These are the activations of a small network on made-up records, seen along a few directions, one row for each record.
Here are examples, each followed by its value of one field, F.
Other fields move the rows too, some of them a lot.
In the rows, zero is written as 500.
Random noise pushes rows far along 10 fixed directions. That doesn't count. These rows show it; they differ only by the noise:
[420 594 358 601 588 535 428 402 485 475 490 458 549 489 335 533 446 263
 557 346 254 427 510]
[222 543 538 704 778 522 602 524 583 500 374 571 500 383 330 480 357 579
 659 131 296 421 245]
[288 440 882 457 617 747 671 455 780 574 596 348 628 460 392 679 141 892
 465 232 377 285 661]
[419 413 531 413 732 516 436 771 466 536 388 538 357 565 310 680 314 401
 446 516 297 416 568]
[499 459 304 666 366 439 432 399 484 369 564 597 495 541 407 388 451 401
 524 470 344 500 549]
[618 462 646 334 365 314 544 677 403 714 242 327 485 541 591 542 535 398
 491 805 619 603 691]
[356 508 382 790 400 472 670 425 524 568 458 461 674 449 589 235 482 512
 402 456 465 440 467]
[372 494 222 727 540 702 406 452 592 540 701 635 590 581 526 393 417 569
 339 307 336 349 417]
[540 568 442 627 547 574 539 531 468 379 748 520 431 552 751 431 470 553
 373 540 627 472 666]
[477 509 511 554 586 340 606 637 519 568 681 579 469 525 165 430 492 667
 409 445 565 450 450]
[527 534 614 617 313 440 659 327 551 381 589 401 577 461 583 402 431 608
 549 510 566 515 724]
[395 433 533 536 482 458 520 448 478 565 750 311 485 465 279 388 466 378
 397 362 497 449 436]

[438 454 409 567 476 578 477 442 502 464 462 471 576 494 507 480 454 386
 388 525 340 393 583]  f10
[471 552 388 503 689 610 371 647 380 498 579 477 284 523 751 552 543 275
 426 480 532 513 445]  f11
[385 568 426 649 651 565 637 544 407 573 519 348 556 421 726 344 591 325
 303 531 569 442 384]  f5
[538 620 359 531 515 435 574 532 501 659 753 423 612 557 264 453 586 524
 278 525 577 395 569]  f5
[611 616 620 361 508 487 517 519 550 528 564 531 503 529 412 624 545 678
 554 501 617 505 541]  f3
[456 677 578 533 545 305 648 408 499 610 444 360 621 368 201 487 605 447
 688 350 510 530 417]  f9
[315 431 503 546 447 582 545 464 528 549 436 336 596 466 502 498 274 388
 374 450 293 364 616]  f1
[513 548 495 410 441 509 465 473 522 850 509 387 612 483 502 472 691 481
 450 447 642 549 279]  f11
[517 455 511 368 521 447 319 606 455 544 427 472 362 550 314 686 408 332
 564 492 379 528 566]  f8
[563 477 536 481 583 459 538 585 368 258 416 521 341 478 565 534 446 312
 559 692 449 541 668]  f9
[638 621 373 445 385 532 367 296 577 419 455 599 633 555 282 626 579 455
 653 505 296 506 598]  f7
[556 567 650 447 568 533 503 492 533 443 568 531 428 456 555 594 484 670
 626 433 600 531 551]  f8
[503 664 437 638 611 500 564 371 473 178 739 575 433 470 369 506 470 450
 564 357 505 467 586]  f3
[500 479 632 464 548 571 524 531 536 349 515 501 385 504 694 603 317 597
 541 503 516 468 711]  f6
[551 570 543 460 361 572 541 352 512 571 461 280 675 496 695 522 503 348
 451 617 544 462 734]  f6
[451 412 234 662 505 359 523 716 470 483 406 728 502 560 331 359 477 483
 328 584 374 440 456]  f10
[407 389 482 702 507 372 737 661 437 385 354 621 457 444 546 301 486 573
 402 622 522 520 492]  f7
[554 484 418 524 541 460 392 495 423 175 645 673 262 542 424 543 436 431
 606 438 463 543 579]  f3
[588 379 629 377 267 524 430 421 486 488 406 410 482 500 667 490 499 409
 526 669 519 590 610]  f8
[573 409 382 355 398 660 209 578 582 734 663 555 489 695 590 600 473 599
 390 503 499 485 517]  f9
[477 580 383 708 464 398 608 539 467 534 222 618 593 474 637 359 570 574
 566 575 524 554 398]  f2
[472 578 564 578 442 316 747 528 600 693 613 530 675 469 300 340 603 805
 422 483 738 450 411]  f6
[503 447 372 482 553 417 536 791 458 672 432 634 458 580 449 478 495 570
 278 684 559 455 532]  f11
[572 535 603 364 222 417 399 312 553 759 299 274 686 489 460 570 580 464
 700 481 498 610 522]  f2
[493 389 681 338 536 252 421 633 412 405 438 541 210 471 246 575 471 499
 719 459 520 648 372]  f2
[470 526 384 684 355 445 536 239 414 316 405 395 595 399 543 337 559 179
 551 500 355 500 562]  f10
[488 429 518 490 410 502 479 335 544 390 309 548 566 461 410 563 446 452
 666 485 277 530 506]  f5
[419 544 497 561 552 477 483 561 527 410 656 506 383 529 476 575 344 556
 517 401 486 456 611]  f1
[263 537 404 736 655 779 597 339 532 393 534 414 668 431 666 373 412 344
 354 331 293 302 447]  f4
[300 304 620 461 592 627 506 564 550 550 450 477 492 484 418 541 361 558
 475 381 380 407 356]  f4
[529 519 393 545 514 541 596 611 600 559 507 730 660 604 395 478 478 803
 338 569 468 378 520]  f4
[603 476 411 535 292 664 510 360 594 582 555 526 748 565 592 404 571 643
 354 623 506 443 600]  f7
[433 671 409 635 606 417 497 494 489 520 291 633 494 451 548 482 552 488
 703 371 447 558 281]  f1

Here are new rows. What is F for each?
[524 644 517 517 628 448 632 579 540 647 279 558 627 487 466 551 574 623
 521 543 501 483 444]  f5
[339 298 471 672 468 483 487 359 511 309 517 652 420 383 398 315 451 503
 690 273 365 567 179]  f9
[488 565 466 621 453 481 628 616 439 552 589 409 503 533 832 412 474 524
 281 640 683 478 681]  f1
[559 717 516 537 643 336 542 478 422 472 203 605 462 389 592 507 694 432
 893 437 584 711 290]  f9
[556 552 748 298 614 523 512 603 432 484 718 270 317 508 525 703 414 437
 475 532 674 493 674]  f1
[524 455 455 491 546 386 461 594 497 419 680 725 367 543 231 527 471 641
 522 418 511 513 371]  f1
[355 573 443 756 567 446 814 481 514 331 465 570 616 395 402 356 406 537
 378 508 395 365 649]  f11
[536 502 640 451 453 479 428 348 593 368 624 561 413 461 494 538 506 717
 748 302 601 580 443]  f10
[610 697 526 558 762 541 698 556 451 347 608 619 538 475 506 502 623 617
 418 616 659 457 620]  f7
[659 789 328 492 488 277 390 507 453 686 522 546 534 517 295 528 745 470
 650 457 622 594 400]  f8
[578 435 727 452 263 285 643 423 531 513 414 427 591 456 317 426 534 643
 563 630 581 583 562]  f2
